A small network was shown many inputs. Here are its activations along a few directions, one row for each input.
Each table varies a few parts of the input and shows all the possible inputs, shuffled.
A made-up example of a description, with smaller parts first: one of 6 places along a line, together with either a single point or one of 9 places along a line or (one of 3 separate values, together with one of 5 places around a ring).
Shared parts are said once, and a part with two or three values counts as separate values.
In the rows, zero is written as 128.

Other details of the inputs shift rows strongly along two fixed directions, in all tables alike. That doesn't count.

Rows:
r1: [103 121 121 122 150  99 164 129 154 140 140 193 110 159 172 130 141]
r2: [134 207 196 140 119 134  31 131 148 124 188 200 159 227  70 143 197]
r3: [102  92 103 140 143  82 190 127 145 121  96 151 108 122 159 124 105]
r4: [101 102 118 145 140  76 187 123 155 122 100 172 110 148 156 145 134]
r5: [149 110 106 134 102 143 102 107  93 132 110  43 132  80  88 101  92]
r6: [ 91  57  86 116 154 111 219 132 135 141  69 120 137  58 163 159 103]
r7: [150 138 131 117 125 167 102 135 110 124 142 108 130 126 134 118 133]
r8: [141 212 201 132 122 140  44 136 147 116 194 189 157 224  72 149 189]
r9: [152 142 129 114 119 162  96 136 109 134 156 100 131 111 114 118 133]
r10: [ 89 131 131 153 139  97 146 138 177 110 106 192 131 153 162 145 136]
r11: [152 152 164 146 107 131  93 119 113 109 138  85 140 143  68 136 133]
r12: [109 144 142 115 151 112 173 139 162 120 147 207 114 173 177 145 152]
r13: [ 88 106 120 100 169 111 156 143 173 139 139 221 150 122 171 158 165]
r14: [150 130 122 139 105 161 105 131 110 116 113  63 136 102 100 120 103]
r15: [117  88  85  94 151 123 233 145 123 133 113 131  83  95 214 129  98]
r16: [148 104 109 142 110 131 119 112  89 137 106  57 125  79  98 109  87]
r17: [154 116 109 110 127 151 119 110  96 154 138  80 113  86 125 100 105]
r18: [158 107 110 105 117 168 133 120  79 150 134  52 109  64 121 103 107]
r19: [106 137 130 142 140  98 150 147 165  98 106 179 128 164 162 143 132]
r20: [146 185 186 154 105 139  55 136 132  98 146 115 164 178  62 135 153]
r21: [132 134 136 145 105 144  86 127 108 124 116  79 141 112  83 122 119]
r22: [ 92 117 112 139 137  89 149 123 166 122  96 177 124 150 161 133 129]
r23: [154 114 111 118 122 144 118 115  91 152 143  83 116  92 122 105 105]
r24: [156 127 113 110 112 161 104 111  94 152 139  76 126 102 117 103 121]
Description of these inputs: one of 2 separate values, together with either a single point or one of 11 places around a ring.
The inputs of r23 and r16 match in every part but the choice among 2 separate values. If r1 is changed in the same way as r23 into r16, which row does it become?
Answer: r3

Rows:
r25: [146 185 178 133 102 163  53 157 131  96 177 113 160 158  87 136 165]
r26: [138  95 106  90 145 133 199 131 121 126 141 109 119  77 153 142 112]
r27: [116 103 110 111 141 152 174 124 123 151  97 124 104 100 183 114 111]
r28: [115  74  86 112 149 110 165 125 117 153 106 114 124  69 149 125 100]
r29: [110 135 144 106 135 126 165 141 172 108 121 183 110 172 180 137 162]
r30: [101  86 104 120 139 111 150 132 126 150 114 116 130  72 136 124 114]
r31: [120  97 117 103 137 129 197 140 129 128 143 122 117  79 151 141 127]
r32: [ 98 151 126 130 146  76 104 122 159 152 142 232 111 186 170  90 144]
r33: [ 86 157 143 139 151 125 108 157 168 122 127 220 139 168 173 148 153]
r34: [154 160 158 156  96 152  73 149  95 109 147  53 142 123  63 126 117]
r35: [105 131 129 159 144  77 133 139 186  87  96 187 136 172 153 137 126]
r36: [121 182 163 150 105 151  17 121 136 131 126 137 166 178  78 112 162]
r37: [ 97 129 127 116 168 108 138 142 165 135 143 220 153 159 162 156 149]
r38: [161 100  84  98 139 134 208 115 103 140 158 118  59  99 184  87 108]
r39: [141 201 189 164 112 125   7 108 146 108 149 140 193 199  31 139 182]
r40: [110  98  88 119 136 119 153 135 122 131  92 112 125  90 166 112  90]
r41: [157 122 133 111 114 182  81 132  84 156 163  58 149  68  71 123 109]
r42: [173 125 127 104 114 191  76 115  70 160 159  43 149  86  71 121 120]
r43: [102 148 142 143 142  98 151 142 158  97 107 186 116 194 154 152 137]
r44: [177 158 150 155  86 158  46 113 108 104 120  52 159 133  45 108 121]
r45: [ 95 147 147 176 131  83 119 146 190  96 100 202 144 177 146 137 139]
r46: [140 183 174 143 116 133  62 127 118 117 156 133 160 186  54 157 161]
r47: [158 146 142 134 108 144  94 129  80 120 154  60 149 109  58 143 113]
r48: [153  96  86 120 118 107 209 111  82 147 142  75  45  94 156  94  66]
r49: [146  89  88 130 119  96 194  86 105 134 116  99  61  93 163  74  72]
r50: [ 87 127 128 123 161  91 122 126 168 147 115 208 150 171 145 141 163]
r51: [181 132 130  99 103 177 114 118  88 133 161  50 142  90  84 128 134]
r52: [129  94  83 106 141 150 174 140 108 140 112 101 118  79 184 124  82]
r53: [163 152 150 150 107 136  52 113 107 114 144  64 175 114  39 126 130]
r54: [119  82 115 143 131  92 173 119 136 127 103 112 123  78 131 134 105]
r55: [128  98  91 110 144 152 179 125 114 148 104 105 111  93 183 122  97]
r56: [170 126 140 103  97 188 114 116  88 138 162  49 134  92  80 120 147]
r57: [115 153 136 118 154 116 153 153 170  93 134 196 132 169 181 155 151]
r58: [118  91 121 129 127 116 196 115 107 138 112 119  98 115 139 143 125]
r59: [138 191 180 161  95 150  57 130 125 106 141 122 138 197  69 140 160]
r60: [128 100 103 139 131 109 192 147 118 108 107 102 103 110 157 137  83]
r61: [ 97 127 135 116 154 124 137 123 162 151 134 214 126 165 157 152 171]
r62: [126  70  72 109 127 130 178 117 111 144  77  84 102  66 172 110  80]
r63: [200 140 117 108 114 189  63 108  49 170 182  42 104  79  93  78 103]
r64: [ 83 127 142 124 147  93 116 123 174 153 108 218 140 173 139 137 175]
r65: [128  96 108 143 111 117 171 108 135 122  74  96  99 109 148 114 103]
r66: [ 92 131 154 149 140  78 143 109 186 121 100 217 130 180 133 147 171]
r67: [139 123 112 104 128 145 179 132 122 113 123 108 113 115 169 131 126]
r68: [123 165 179 156 112 128  64 144 123 115 167 129 160 162  56 154 153]
r69: [ 77 139 123 151 144  96 108 155 176 122 104 215 142 163 161 133 143]
The inputs of r58 and r56 match in every part but one. If r43 is changed in the same way as r58 into r56, which row does it become?
Answer: r67
The inputs of r28 and r53 match in every part but one. If r69 is changed in the same way as r28 into r53, which row does it become?
Answer: r45
Describe the family of inputs behind these rows.
Answer: one of 5 places around a ring, together with either a single point or (one of 2 separate values, together with one of 4 places along a line)
List by row number the other rows that have the place on the ring of 5 in common with r61.
Answer: r27, r33, r37, r41, r42, r52, r55, r63
Which other rows does r48 become when the place on the ring of 5 takes its other values? List them by row number.
Answer: r32, r38, r49, r63

Rows:
r70: [139 153 137 118 124 163  72 136 124 136 147 131 144 142 111 121 148]
r71: [155  99 117  98 124 165 165 122  82 137 140  55 112  77 117 129 114]
r72: [109  72  91 128 145  79 216 117 138 138 100 149  98  97 173 126  96]
r73: [149 183 162 147 109 133  71 135 132 100 147 140 134 179  99 119 142]
r74: [144 167 169 143 107 127  98 114 122 109 147 114 135 163  88 126 152]
r75: [ 96 145 148 151 140  77 157 142 175 107 128 227 116 188 166 141 153]
r76: [138 154 157 142 117 129  83 105 117 121 138 114 137 153  78 132 147]
r77: [101 140 145 140 145  79 171 127 171 114 121 215 120 197 154 146 149]
r78: [128  87 110 143 114 138 136 130 108 126  80  49 147  58  98 134  85]
r79: [150  96  97 111 123 160 162 124  84 149 138  59 113  59 133 123 102]
r80: [134  94 111 140 114 140 138 131 108 112  86  45 142  66 101 134  89]
r81: [143 161 143 119 125 160  83 146 119 125 159 126 138 142 115 128 138]
r82: [145 165 148 116 118 166  80 141 130 119 152 132 140 155 116 124 153]
r83: [111  83  88 126 139 102 195 117 136 135  80 141  94 112 197 110 104]
r84: [ 85 123 129 122 151  99 150 145 171 134 142 219 128 157 162 145 152]
r85: [132 155 154 152 112 123  74 118 125 130 147 123 147 148  81 125 139]
r86: [146 104 103 125 112 139 124 111  93 146 100  61 114  83 117  92  93]
r87: [140 143 129 115 124 156  69 127 126 143 141 127 152 126 104 123 147]
r88: [ 88 132 141 151 150  97 163 148 183  81  84 185 139 167 159 159 142]
r89: [140 180 159 147 110 136  75 127 133 103 135 138 135 175 109 110 150]
r90: [ 85 132 146 144 139  72 146 128 176 126 115 230 127 184 142 148 160]
r91: [138 162 161 146 115 126  64 123 127 115 149 121 137 163  76 127 146]
r92: [ 97 147 141 145 136  87 131 135 177 108 112 218 122 192 183 131 157]
r93: [148 106 102 104 123 162 143 131  83 150 140  67 113  71 135 114  93]
r94: [151 157 150 128 121 156 107 134 120 120 169 116 140 140 113 133 145]
r95: [137 151 133 118 126 154  79 138 115 147 153 124 146 131 105 126 131]
r96: [147  87 108 124 115 125 151  99  99 149 115  63 113  73  96 123 104]
r97: [145 146 127 116 128 148  77 124 116 145 153 117 156 120 105 125 130]
r98: [164 107 116  92 115 165 165 123  94 135 141  57 104  78 121 126 117]
r99: [150 171 150 116 117 158  87 144 115 119 161 124 140 146 112 127 144]
r100: [ 86 124 133 118 155 105 156 130 164 142 132 210 131 158 156 154 159]
r101: [117  84  95 103 163 117 226 140 128 127 125 143  89  98 193 135 111]
r102: [136 144 140 122 120 159  72 126 119 149 146 121 155 130 111 120 140]
r103: [147 109 108 131 108 135 126 114  94 145 119  64 110  82 112 100  83]
r104: [105  69  79 125 142 100 195 110 140 150  77 133  99  92 193 113  97]
r105: [125  98 103 132 143  96 222 128 136 110 107 144  79 121 183 126 111]
r106: [159 117 110 135 112 144 150 116  90 126 123  57  99  82 136 103  82]
r107: [ 82 113 119 141 151  93 178 149 178  97  76 165 133 148 174 162 118]
r108: [137 154 145 118 121 163  79 138 126 128 154 129 141 150 119 125 145]
r109: [ 96 115 121 107 155 104 168 134 155 133 130 194 121 161 163 156 155]
r110: [140 143 139 122 130 140  85 124 119 141 164 126 166 121  93 132 147]
r111: [132 164 157 146 120 121  46 127 133 127 143 144 149 163  85 117 143]
r112: [ 97  64  80  99 159 100 237 118 139 161 111 152 109  85 190 142 115]
r113: [133 172 158 149 117 129  62 131 122 120 146 134 142 168  94 119 138]
r114: [129  88 102 141 125 132 129 129 117 121  87  54 155  57  93 129  93]
The inputs of r106 and r113 match in every part but one. If r108 is changed in the same way as r106 into r113, which row does it become?
Answer: r70
The inputs of r101 and r94 match in every part but one. If r81 is changed in the same way as r101 into r94, which row does it become?
Answer: r99
Describe the family of inputs behind these rows.
Answer: one of 5 places along a line, together with either a single point or (one of 2 separate values, together with one of 4 places along a line)
Which other rows does r113 become when the choice among 2 separate values takes its other values? List them by row number.
Answer: r93
Which other rows does r92 become when the place on the line of 5 takes its other values? List them by row number.
Answer: r83, r86, r89, r104
A walk changes only the place on the line of 5. It starts at r98 and steps to r71. List the rest of the walk in order.
Answer: r109, r100, r112
